A small network was shown many inputs. Here are its activations along a few directions, one row for each input.
Each table varies a few parts of the input and shows all the possible inputs, shuffled.
Descriptions start from the smaller parts, as in this example, which fits no table here: one of 2 separate values, together with either a single point or one of 11 places around a ring or (one of 4 places along a line, together with one of 5 places around a ring).
Shared parts are said once, and a part with two or three values counts as separate values.
In the rows, zero is written as 128.

Other details of the inputs shift rows strongly along two fixed directions, in all tables alike. That doesn't count.

A family of inputs:
R1: [110  73 137  99 119 131 125 106 126 116 120  97 155 171]
R2: [123 116 155 161  89 126 112  76 145 130 130  96 140 128]
R3: [111 118 178 136 104 134 121 111 166 129 162 114 146 154]
R4: [138 195  96 118 183  62  89 156  87 135 178  72 139 104]
R5: [169 177  57 103 173 129 177 201  54 147 130 224  63  67]
R6: [132 106 151 153  92 128 112  85 145 125 124  83 133 130]
R7: [128 104 161 136 141 140 104 101 164 115 105 107 151 143]
R8: [119 114 164 143 139 137 103  92 164 120 111 120 158 142]
R9: [119 125 155 162 120 126 116  72 153 121 130 103 130 146]
R10: [141 128 148 201 100 191 209 147 145 141 106 198  41 122]
R11: [116  87 126 126 101 124 112  98 125 119 120 108 170 177]
R12: [132  95 161 135 110 140 100 106 156 124 104  99 161 125]
R13: [123 175  26  75 179  37  64 145  58 134 155  95 185 110]
R14: [134 198  96  80 190  59  59 121 103 143 174 118 142  88]
R15: [126  77 124 118 104 127 112 109 126 114 112  93 162 179]
R16: [128 115 151 155 122 129 117  81 153 116 123  90 123 148]
R17: [113 117 176 152 128 139 119 125 161 123 133 107 169 151]
R18: [123 105 164 143 107 137  99  97 156 129 111 112 168 124]
R19: [122 106 172 144 130 142 121 133 161 118 126  94 162 152]
R20: [131  98 163 119  85 135 103  92 161 130 133 107 138 129]
R21: [142  97 101 149  86 214 223 165 127 110  76 198  68 130]
R22: [152 184  48  94 156 133 191 216  58 123 118 207  62  64]
R23: [163 119 164 165  91 200 206 172 162 131 128 201  50 117]
R24: [133 165  25  67 181  42  66 155  60 128 147  81 177 111]
R25: [170 191  86 115 170 134 164 211  94 159 140 212  36  61]
R26: [127 106 163 120 118 136 107  87 170 121 133 113 128 146]
R27: [122 108 167 127  82 133 102  83 161 135 139 120 144 127]
R28: [113 127 166 171 110 128 131 106 150 124 151  91 140 157]
R29: [107  99 163 135 139 138 112 125 157 128 108 100 154 155]
R30: [ 93 187  59  56 176  50  88 148  58 120 159 102 175 105]
R31: [154 193  28 111 160 139 181 204  56 134 119 214  74  65]
R32: [142 117 158 183 118 203 199 167 156 141  86 216  68 116]
R33: [107 110 153 155 121 127 124 105 146 129 127  82 124 161]
R34: [105 178  68  45 184  37  92 144  57 134 162 104 175 113]
R35: [144  90 129 129  88 190 237 164 126 119  87 210  61 133]
R36: [ 97 111 169 127 113 131 113 102 162 139 143 119 137 157]
Each input here is: one of 2 separate values, together with either one of 6 places around a ring or (one of 3 separate values, together with one of 4 places along a line).
The inputs of R35 and R34 match in every part but the choice among 2 separate values. If R16 is changed in the same way as R35 into R34, which row does it become? -> R9
Which other rows does R29 become when the place on the line of 4 takes its other values? List them by row number. -> R7, R12, R19
Which other rows does R28 become when the choice among 3 separate values takes its other values? List them by row number. -> R3, R17

A family of inputs:
R37: [176 108 117 123 107 194 185 175 128 129  81 232  71  85]
R38: [108  95 137 127 135 131 130 123 127 120 116 110 160 174]
R39: [106 126 169 136 130 129 115 125 166 131 151 111 148 155]
R40: [113 125 154 145 117 126 105  78 151 126 138 116 138 134]
R41: [114 189  82  72 187  76 118 185  65 136 155 134 145  95]
R42: [171 134 130 193  96 178 180 154 133 141 105 194  53  89]
R43: [144 198  93 116 208  83  88 166  99 139 143 105 126  81]
R44: [140 124 121 142 115 185 209 193 125 127 111 219  68 130]
R45: [164 136 146 184 137 185 194 169 145 143 110 202  59 109]
R46: [134 121 154 148  99 129 111 104 144 125 147  87 138 138]
R47: [109  98 132 127 136 137 126 124 134 107 101  95 154 161]
R48: [130 113 162 135 113 118 113 102 151 126 147  92 124 142]
R49: [113  94 111 135  95 125 123 107 124 122 112  99 156 149]
R50: [103  98 126 103 109 126 128  98 129 123 122 110 137 163]
R51: [149 181  47  66 181  60 110 174  57 135 160 121 119  88]
R52: [115 121 161 132 118 124 108  88 152 136 139 104 122 144]
R53: [ 97 129 179 133 127 128 126 120 157 130 145 107 153 140]
R54: [127 126 151 154 112 121 103  81 149 124 122 109 144 134]
R55: [150 188  41  81 165  72 107 173  53 135 159 114 135  84]
R56: [100 102 118 116 108 129 125  86 130 113 122 122 152 152]
R57: [140 106 168 120 119 136  86 104 168 136 123 120 156 119]
R58: [114 104 114 127 102 123 124  89 129 113 106 114 159 151]
The inputs of R42 and R49 match in every part but one. If R39 is changed in the same way as R42 into R49, which row does it become? -> R44
What is each input in this table made of? -> one of 2 separate values, together with either a single point or one of 4 places along a line or one of 6 places around a ring
Which other rows does R45 become when the place on the line of 4 takes its other values? List them by row number. -> R39, R43, R53
